Each row below holds a small network's activations on one input, seen along a few directions.
Each table varies a few parts of the input and shows all the possible inputs, shuffled.
A made-up example of a description, with smaller parts first: line(4) and (point or ring(11) or (values(2) and ring(8))).
Shared parts are said once, and a part with two or three values counts as separate values.
In the rows, zero is written as 128.

Other details of the inputs vary at random and push rows far along three fixed directions, the same in every table; ignore that.

A family of inputs:
row 1: [131 134 126 122 126 150 146 143  98 120 140 117]
row 2: [138 131 108 125 122 135 155 142  87 124 131 117]
row 3: [126 110 128 168 167 140  96  85 197 169 153  98]
row 4: [124 131 119 112 117 164 151 133 100 117 141 122]
row 5: [122  65 144 134 156 165 120 100 176 108 163 125]
row 6: [119 147 107 123 121 132 148 133  68 128 114 139]
row 7: [123  51 140 137 159 177 112  95 188 103 170 117]
row 8: [115  45 136 135 144 174 109  88 190 110 173 101]
row 9: [132 207 121 171 155  94 108 113 126 185 104 116]
row 10: [115 128 125 120 121 163 142 120  98 108 134 132]
row 11: [131 224 116 158 166  81 112 114 114 195 104 122]
row 12: [131 138 123 112 135 160 141 137  90 128 145 120]
row 13: [129 136 110 130 123 129 150 141  77 119 120 128]
row 14: [127 180 161 141 125  50  78 114 211 158  98 137]
row 15: [138 113 133 105  82  73 120 157 166 111 108 163]
row 16: [133 109 142 121  89  74 106 157 151 102  94 167]
row 17: [130 234 116 157 156  79 121 127 109 195  99 131]
row 18: [136 191 129 167 174 146  84  81 182 196 151  92]
row 19: [ 98 105 157 109 101  77 123 163 168 111 100 160]
row 20: [120 121 119 121 125 162 144 115 109 105 148 126]
row 21: [112 133 124 116 126 151 140 119  91 112 128 131]
row 22: [119 119 133 124 128 147 133 121  93 105 126 119]
row 23: [125 135 122 116 135 145 148 127  96 111 144 127]
row 24: [140 106 140 114  84  78 110 164 160 108  94 153]
row 25: [124  64 123 143 147 163 115 109 172 121 152 113]
row 26: [133 106 137 109  87  72 111 147 158 103  95 160]
row 27: [133 140 104 117 121 149 145 143  71 139 122 120]
row 28: [125  81 135 139 132 144 137 108 146 128 145 129]
row 29: [122 120 134 128 125 155 136 124  97 104 129 120]
row 30: [137 143 106 126 125 127 156 150  83 129 133 124]
row 31: [128 156  99 117 112 142 165 153  65 135 120 134]
row 32: [144 109 134 100  92  68 120 161 163 108 109 160]
row 33: [135 231 110 153 151  96 128 129 110 204 103 109]
row 34: [134 122 126 121 129 150 147 133 108 113 156 113]
row 35: [135 154 103 112 121 130 162 159  66 133 121 133]
row 36: [119 135 127 112 134 139 141 126  86 112 129 130]
row 37: [116 122 132 114 126 147 133 115  98 109 124 122]
row 38: [133 168 140 172 176 122  78  79 177 169 140  98]
row 39: [130 118 155  92  84  75 121 152 165 104 107 149]
row 40: [116  51 143 136 139 167 115  83 185 115 172 108]
row 41: [125 118 158 104  95  81 109 149 160  96 101 166]
row 42: [123 144 113 127 123 120 146 146  63 123 110 137]
row 43: [148  83 122 155 156 155  71  61 196 133 150  97]
row 44: [126 117 160  94  83  87 105 157 161 111  97 153]
row 45: [129  71 128 141 151 159 122 115 165 118 149 129]
row 46: [140 216 110 151 154  95 127 119 124 195 117 106]
row 47: [129 143 108 132 125 123 150 147  78 122 123 135]
row 48: [137 111 105 123 143 179 169 125  95 129 125 119]
row 49: [131 140 121 109 128 150 153 141  92 121 140 121]
row 50: [135 129 121 109 133 149 152 129 106 117 156 116]
row 51: [126 138 102 125 121 140 153 132  84 122 129 138]
row 52: [135 116 127 122 128 156 144 124 112 111 153 104]
row 53: [144 108 137 102  91  78 104 167 158 115 101 164]
row 54: [113 152 155 141 116  51 115 141 177 168  93 156]
row 55: [123 142 108 126 115 140 148 135  78 124 118 143]
row 56: [126 133 113 121 115 136 144 133  80 120 112 134]
row 57: [124 118 157 112  92  73 114 158 157  95 107 162]
row 58: [131 170 140 164 166 132  82  72 183 169 135  96]
row 59: [136 174 142 175 171 123  80  84 182 170 141 101]
row 60: [103 102 158 110 108  82 122 165 170 106 103 165]
row 61: [136 109 136 108  81  85 102 161 163 118 100 166]
row 62: [133 153 106 126 123 135 151 162  60 139 121 129]
row 63: [129 124 129 123 128 166 136 135  93 120 139 109]
row 64: [124 137 115 127 121 125 145 140  64 121 108 130]
row 65: [127 126 126 110 119 158 145 129 105 118 135 112]
row 66: [126  68 125 143 151 163 117 115 169 118 150 121]
row 67: [141 177 137 166 164 128  93  96 177 176 139  88]
row 68: [131 147 104 119 128 124 156 144  75 123 124 139]
row 69: [132  85 129 118 156 208 154  97 129 110 152 100]
row 70: [128  74 134 139 140 152 132 110 155 123 147 131]
row 71: [130  73 133 140 147 154 126 114 160 119 147 134]
row 72: [140 215 115 170 163 106 108 119 122 205 115 102]
row 73: [125 118 128 128 128 152 140 122 103 103 140 116]
row 74: [128 138 127 122 129 157 141 147  83 125 140 118]
row 75: [107 106 167 109 103  73 132 152 165 114 105 172]
row 76: [118  66 146 134 140 155 127  90 170 117 163 118]
row 77: [129 118 119 113 124 165 149 119 115 111 160 115]
row 78: [141 108 138 114  87  76 111 168 160 109 100 159]
Description of these inputs: values(2) and (point or ring(8) or (ring(5) and line(6))).
Changing only the values(2) part turns row 59 into row 16. The same change can be made to row 49. Which row results?
Answer: row 35
Changing only the values(2) part turns row 41 into row 17. The same change can be made to row 22. Which row results?
Answer: row 64
A walk changes only the line(6) part. It starts at row 63 and steps to row 67. List the rest of the walk in order.
Answer: row 52, row 73, row 29, row 22
Change only the ring(8) part in row 66. List by row number the other rows that result.
Answer: row 3, row 25, row 28, row 45, row 54, row 70, row 71
A walk changes only the ring(5) part. It starts at row 38 and steps to row 36. List the rest of the walk in order.
Answer: row 21, row 37, row 22
